A small network was shown many inputs. Here are its activations along a few directions, one row for each input.
In each table, some parts of the input vary, and every possible input appears once, in random order.
A made-up example of a description, with smaller parts first: one of 6 places along a line, together with either a single point or one of 11 places around a ring or (one of 3 separate values, together with one of 5 places around a ring).
Shared parts are said once, and a part with two or three values counts as separate values.

Other details of the inputs shift rows strongly along two fixed directions, in all tables alike. That doesn't count.
These rows show it; all are for the same input, with only those details redrawn:
[  0   4 -12  -1  -6  -7  -6 -14   2  -3  14]
[-25 -53  19  29  45 -28  16  29  20 -19  22]
[-19 -17  25   5   4   9 -15  -7  14  26  28]
[  8  11 -30  -3  -9 -17  -1 -16  -4 -18   6]
[-19 -16  25   6   3   8 -15  -6  14  26  28]
[  8  10 -30  -3  -9 -16  -2 -15  -4 -17   7]
[  0   3 -13  -1  -6  -7  -7 -14   2  -3  14]

Table:
x1: [ 18  -1 -27 -12 -23  -7   3 -21 -16 -27  -7]
x2: [  7   8 -20  12  -6  12  -9   8   1  10   6]
x3: [ 29   8 -50 -20 -20 -12  17 -28 -14 -26 -34]
x4: [ 28  10 -48  14  26 -62  16  34   2 -82 -18]
x5: [  1  -6  38 -13   1   7 -11  14  23  28 -17]
x6: [-32 -12  30 -16  18  32   8  19 -19  37  16]
x7: [-12  58   4 -39 -24  38   9 -38 -31  24   4]
x8: [-10   0   6   8  -3  13 -15   6  21   7  21]
x9: [-20 -31  49  -9   2  39 -15   5  16  37 -15]
x10: [  5  -5  23 -11 -37  47 -26 -27 -16  64  10]
x11: [ 13  47 -17  -6 -38  12  -4 -49 -12  24   4]
x12: [ 47  77 -60 -32 -35  -7 -23 -30  -6  -6 -34]
x13: [  8   6  16  14  11   7 -24  23   4  28   5]
x14: [ 27  50 -23  11  -7 -20   3  -4  -4 -23 -17]
x15: [-22 -29  53  -3  -9  35 -25   9   7  24   6]
x16: [-12 -23  46  12  -6  25   9 -17   1  33  12]
x17: [ -1 -53   1  27  30 -16  20  45 -15 -36 -24]
x18: [ 30  33 -72 -10 -20 -35   6 -26 -19 -50 -11]
x19: [ -6 -14  -8  41  32 -24  34  25  15 -39   1]
x20: [-26 -57  56  37  37  -3  27  35   6 -18 -10]
x21: [-13  44  -4 -55 -25  38 -10 -28 -23  16  12]
x22: [-12  22 -29 -46   9   4  27  -5 -16 -15 -21]
x23: [ -3 -31 -27  17  43 -43  33  17  13 -38 -15]
x24: [ -3 -17  53   8  -2  18 -22  30   4  49   3]
x25: [  6  -1 -18   8  -2  -2  -4  -7 -12  15   7]
x26: [ -2 -22 -29  20  39 -28  26  30  26 -41 -13]
x27: [ 23  18  -5 -14 -21 -17 -10  10  -2 -24 -13]
x28: [  3  33  59  -6 -37  33 -24 -17   4  56   0]
Question: What do these inputs look like to the network?
Answer: one of 4 separate values, together with either a single point or one of 6 places around a ring
Question: Changing only the choice among 4 separate values turns x24 into x28. The same change can be made to x2. Which row results?
Answer: x19
Question: A walk changes only the place on the ring of 6. It starts at x12 and steps to x26. List the rest of the walk in order.
Answer: x23, x3, x9, x5

Table:
x29: [ 23  -3 -37   9 -10 -26  34  -9 -20 -59 -41]
x30: [-35 -18  64  27  30  -2 -19  18  55  30  52]
x31: [ -4  34 -32 -22 -11  11   9 -39 -14   3  -3]
x32: [-30 -68  -2  21  49 -24  42  11   2 -36   4]
x33: [  2  24 -53 -15  15 -23  27   0 -31 -52  -9]
x34: [ -7 -51  26  29  32 -21  32  44  -8 -47 -17]
x35: [ -2  -3  27  22 -19   8 -37 -13  17  30  43]
x36: [-20 -44  14  19  68 -40   9  67  39 -30  -1]
x37: [ -1 -16  17   0 -18  25 -38 -15  21  53   7]
x38: [-12 -44   6  42  59 -37  17  47  34 -19  -5]
x39: [ -1 -31  53   9  -9  27 -24  -1  23  51  -5]
x40: [  3   9 -33 -15 -21  11   4 -35 -33  -5   1]
x41: [ -2 -73   4  47  46 -36  11  53  13 -28  -2]
x42: [  8  32 -37 -16 -13   9  -1 -26   2  10   1]
x43: [-25 -64  -2   1  47 -19  15  39  20 -27  13]
x44: [-16  13  27  -6  -3  20  15  -9 -17  29   6]
x45: [-16 -35  62  21  -3  30   3   9  -1  29   2]
x46: [-36 -19  36   8  29  19  13   7   0  25  24]
x47: [-20  21  11 -35  -5  37 -25  -6  18  45  25]
x48: [ 27  27 -48  40   4 -55  18  -3   2 -53  10]
x49: [-18 -36  29  38  47 -26  51  37  12 -39 -21]
x50: [ -9  -3  39 -20 -23  33 -11  -7   3  22  -8]
x51: [-31 -60  31  13  24  21  -2   8  26  36  27]
x52: [ 13  17 -39 -26 -28  17 -20 -16 -22   7   5]
x53: [ -9  41 -28 -44  -9  12   0 -26 -12  -3   1]
x54: [ 17  44  -5   0 -29  12  10 -13 -23  -4 -21]
x55: [ -3  29  21  23 -16   9 -25 -34  32  41  38]
x56: [ 16  14 -61   5  13 -29  27  12 -16 -41  -8]
x57: [ 41  -6 -37   4   2 -39   9  24 -18 -59 -43]
x58: [ 18  18 -27 -33 -32   7 -42 -14   6  11 -10]
x59: [  0  41 -16 -43 -13   2  14 -19 -15  -8 -13]
x60: [-19 -17  50  24  16  22 -27  25  23  58  20]
x61: [ 12  28 -21 -32 -36  13   2 -30 -40  -2 -11]
x62: [ 33  -3 -62   4   0 -39  -7  19 -15 -53 -23]
x63: [ 11  20 -24 -25 -35  10  12 -46 -26   3 -15]
x64: [ -8  -7  21  -9 -19  25   7 -21 -24  28   5]
x65: [  2  20  42 -23  -9  25 -30  10  22  41 -10]
x66: [ -8  14  30  -3   0  25 -41  16  14  51  14]
x67: [ 19  21 -44 -16 -38  19 -15 -29 -23  13   5]
x68: [ 31  27 -12 -35 -42  11 -30 -18  -1   5 -30]
x69: [-22 -38   0  19  63 -23  26  56   9 -28  15]
x70: [ 18 -12   1  22  40 -39  20  55   0 -46 -30]
x71: [-29   2  67 -10   3  34  -5  12  18  35   2]
x72: [ 23   5 -50  11  -4 -54   2  -7  12 -64   5]
x73: [ -6  24  31  22  -6   6 -30  -6  23  33  44]
x74: [-12 -30  49  45  -6  10 -27  -8  27  42  50]
x75: [  5  42 -16 -27 -15   4  14 -14 -32  -6 -10]
x76: [ 30  38 -12  -6 -23   3  -8 -16   3   8 -31]
x77: [  2  19 -34 -30 -23  14  -7 -29 -35  -6   2]
x78: [  5  20 -20 -44 -28   7   7 -29 -23  -8 -13]
x79: [  1  -3  17  24 -24   7 -28 -38  28  35  36]
x80: [-10  -8 -10   7  31 -29  53   5 -10 -37 -16]
x81: [ 15  52  -3 -13 -30  15   0  -8 -25  -4 -20]
x82: [ 35  41  -9  -2 -25   5 -10  -5 -10   7 -26]
x83: [-45 -39  42 -23  17  31  -9  -2  11  32  26]
x84: [ 45  -4 -41  15  -7 -35  14  14 -21 -49 -42]
Question: Changing only one part turns x67 into x56. The same change can be made to x29. Which row results?
Answer: x49
Question: What do these inputs look like to the network?
Answer: one of 2 separate values, together with one of 4 places along a line, together with either a single point or one of 6 places around a ring
Question: Change only the place on the ring of 6 in x46. List by row number the other rows that result.
Answer: x44, x54, x56, x60, x82
Question: Change only the choice among 2 separate values in x31. List by row number the other rows that result.
Answer: x32
Question: A walk changes only the place on the ring of 6. It starts at x45 and steps to x84. List the rest of the walk in order.
Answer: x41, x67, x40, x64
Question: List by row number the other rows that have the choice among 2 separate values and the place on the line of 4 in common with x71.
Answer: x30, x36, x47, x53, x59, x65

Table:
x85: [ 16  39 -13 -39 -41  31 -21 -29 -20  39  -5]
x86: [  5  -6 -22   4   3 -10  -2  -5   0   3   8]
x87: [  7  12  15  15 -12  13 -22   3   6  24  11]
x88: [-16 -37  33  31  46 -24  17  28  22  -5   9]
x89: [  4 -12 -32   6  10 -26   7   3  15 -32  -2]
x90: [-18  18  29 -18 -18  37 -12 -26 -12  42  11]
x91: [ -2  -9 -22   1  14 -22  12   5  -5 -36   7]
x92: [  3 -17 -16  19   9 -29   6  11  10 -36   9]
x93: [  4 -19  -8  -8  14 -25  15  19  -8 -33  -9]
x94: [-10   4  -4 -11  -4  13  -9  -9  11   6  11]
x95: [ 18  30 -44 -12 -19 -16   5 -34 -11 -10  -3]
x96: [-14 -63  51  26  -3  31  -3   1   4  39   5]
x97: [-7  7  2  4 -7 17 -8 -2 -3 14 19]
x98: [ -3  13  28 -14 -24  39 -19  -3  -5  46  11]
x99: [  6  -2  -2  22  20 -32  16  10   1 -26  -2]
x100: [  4   9   4   3   4  -2   9   6  10  -2 -20]
x101: [ 13 -13 -11  10  21 -22  11  27  -3 -20 -24]
x102: [-10  14  37 -22 -20  33 -11 -18  -7  49  12]
x103: [  9   3 -11  13   6  -4  -6  10  12   0  -4]
x104: [-13   4  -3  -6  11   6  17  -2  -2  -9 -11]
x105: [-30 -41  34   8  37  10   8  26   2  16   8]
x106: [-28 -34  29  29  39 -12  26  26  14 -16  22]
x107: [ -2  28  45  -4 -30  38 -23 -14   6  51   5]
x108: [  0  16  26  15  -9   8 -10  -5  10  19  12]
x109: [ -8  -1  -4   9  15 -12  28   9 -11 -35  -7]
x110: [ 11  -9   2  14   9 -23   5  27   7 -36 -16]
x111: [ 22  27 -57  -8 -22  -7  -4 -21  -5 -10  -8]
x112: [-21 -31  64  17  17  13 -27  16  28  40  28]
x113: [-37 -38  54  -4  25  23  -9  14  13  31  16]
x114: [  5 -17 -25  18  16 -27  10  10  -5 -21   8]
x115: [ -8   7  23 -12 -26  27 -38 -28  10  50  29]
x116: [-13  -2   4  -8  14   0  17  -4  -9  -4  -5]
x117: [ 13   6   5  13  -4   1  -5  19  -2  -1 -12]
x118: [ -5  -8 -24   2  20  -7  20  17  -8 -29 -18]
x119: [  0   5   1  10 -15  12 -17  -8   4  23  20]
x120: [-12   5   2 -19  -5  20  -9  -7   2   6  -5]
x121: [-11  11  14 -23 -18  29 -25 -26   5  39  22]
x122: [ 14  -9 -19  17  20 -28   5  16   1 -20  -7]
x123: [-29 -35  17  20  43 -12  29  23  20 -15  12]
x124: [ 12  45  -4 -40 -40  27 -12 -39 -18  36  -5]
x125: [ -2  -9 -21   2  17 -13  18  13 -23 -30 -11]
x126: [-28 -16  82   3   6  39 -20   3  24  75  15]
x127: [ 28   7 -32   0 -43   3  13 -42 -27 -18 -28]
x128: [ 18  35 -35 -25 -19  -3  15 -17 -14 -16 -23]
x129: [ -2   1   6 -22  -8  14  -6   1   7  10  -6]
x130: [ 30  28 -54  -4 -12 -28  -3  -8   2 -42 -22]
x131: [ -5  -5 -20   3  22 -23  28  -1  -5 -30   3]
x132: [ 30  31 -37 -13 -21 -18 -16 -20  -4 -15 -12]
x133: [ 23  49  -8 -15 -46  27 -41 -33 -11  44   6]
x134: [-17 -54  47  25  43 -19   6  48  21 -11  -1]
x135: [ -4  -2  -2   9   3 -12   7 -12   0   1  14]
x136: [ -3  14  12 -23 -20  38 -16  -7   0  43   1]
x137: [-20 -56  19  21  42 -25   9  25  25 -10  18]
x138: [ 22  49  -8 -17 -36   9 -12 -27 -17  14 -18]
x139: [-11   1  -1   2   9  -6  14  -7  -6  -7  15]
x140: [ 34  31 -45   4 -18 -30  -4  -5  -6 -48 -15]
x141: [-25 -45  19  24  43 -11  16  31   5  -7  22]
x142: [  8   0  -3   5   6   2  -1  19   8   1 -20]
x143: [ -5  -1 -22   1   9   2   7   4   1  -8   4]
x144: [  6   6  17 -14 -11  10 -22  -2   8  21  -9]
x145: [-12   3  17  -9 -10  19 -12  -3  -2   6   5]
x146: [  5   1  -7   3   8 -19  30  14  -9 -32 -10]
x147: [-1 15 11  5 -4  8 -8 -9 17 19  2]
x148: [  5 -16 -13   0  17 -19  20  24 -17 -23 -10]
x149: [  7   1  -1  -4   0  -2  -7  12  15  -9 -20]
x150: [ 12  27 -36 -26 -21  -3  -3 -21 -26 -26 -14]
x151: [ 16  32 -40 -13 -25  -6  -4 -19 -12 -28   2]
x152: [ -3  -7 -15  10  15  -9  18  19 -15 -32  -9]
x153: [  4  -8  -3 -20   2  -7   4   5  -4  -7  -7]
x154: [ 14  -8 -10  14  14 -22   8  27  -9 -22 -20]
x155: [-11  13  14  -7 -18  27 -16 -27  16  45  18]
x156: [ 28  24 -43 -18 -20 -23  11  -1 -19 -48 -22]
x157: [ 16  27 -50 -16 -14  -5   2 -20 -20 -12  -3]
x158: [-29 -37  46  33  26  -2   8  17  25  16  31]
x159: [  6 -32  18   4 -30  21 -10 -23  -4  13  -8]
Question: What do these inputs look like to the network?
Answer: one of 3 separate values, together with either a single point or (one of 4 places along a line, together with one of 6 places around a ring)
Question: Changing only the choice among 3 separate values turns x137 into x86. The same change can be made to x91. Which row results?
Answer: x141
Question: Changing only the choice among 3 separate values turns x97 into x151. The same change can be made to x98. Which row results?
Answer: x156
Question: Change only the choice among 3 separate values in x135. List by row number the other rows that result.
Answer: x114, x115
Question: Change only the choice among 3 separate values in x144. List by row number the other rows that result.
Answer: x101, x126
Question: Change only the place on the ring of 6 in x111. List by row number the other rows that result.
Answer: x103, x118, x136, x142, x143
Question: Change only the place on the line of 4 in x156. List by row number the other rows that result.
Answer: x93, x129, x153
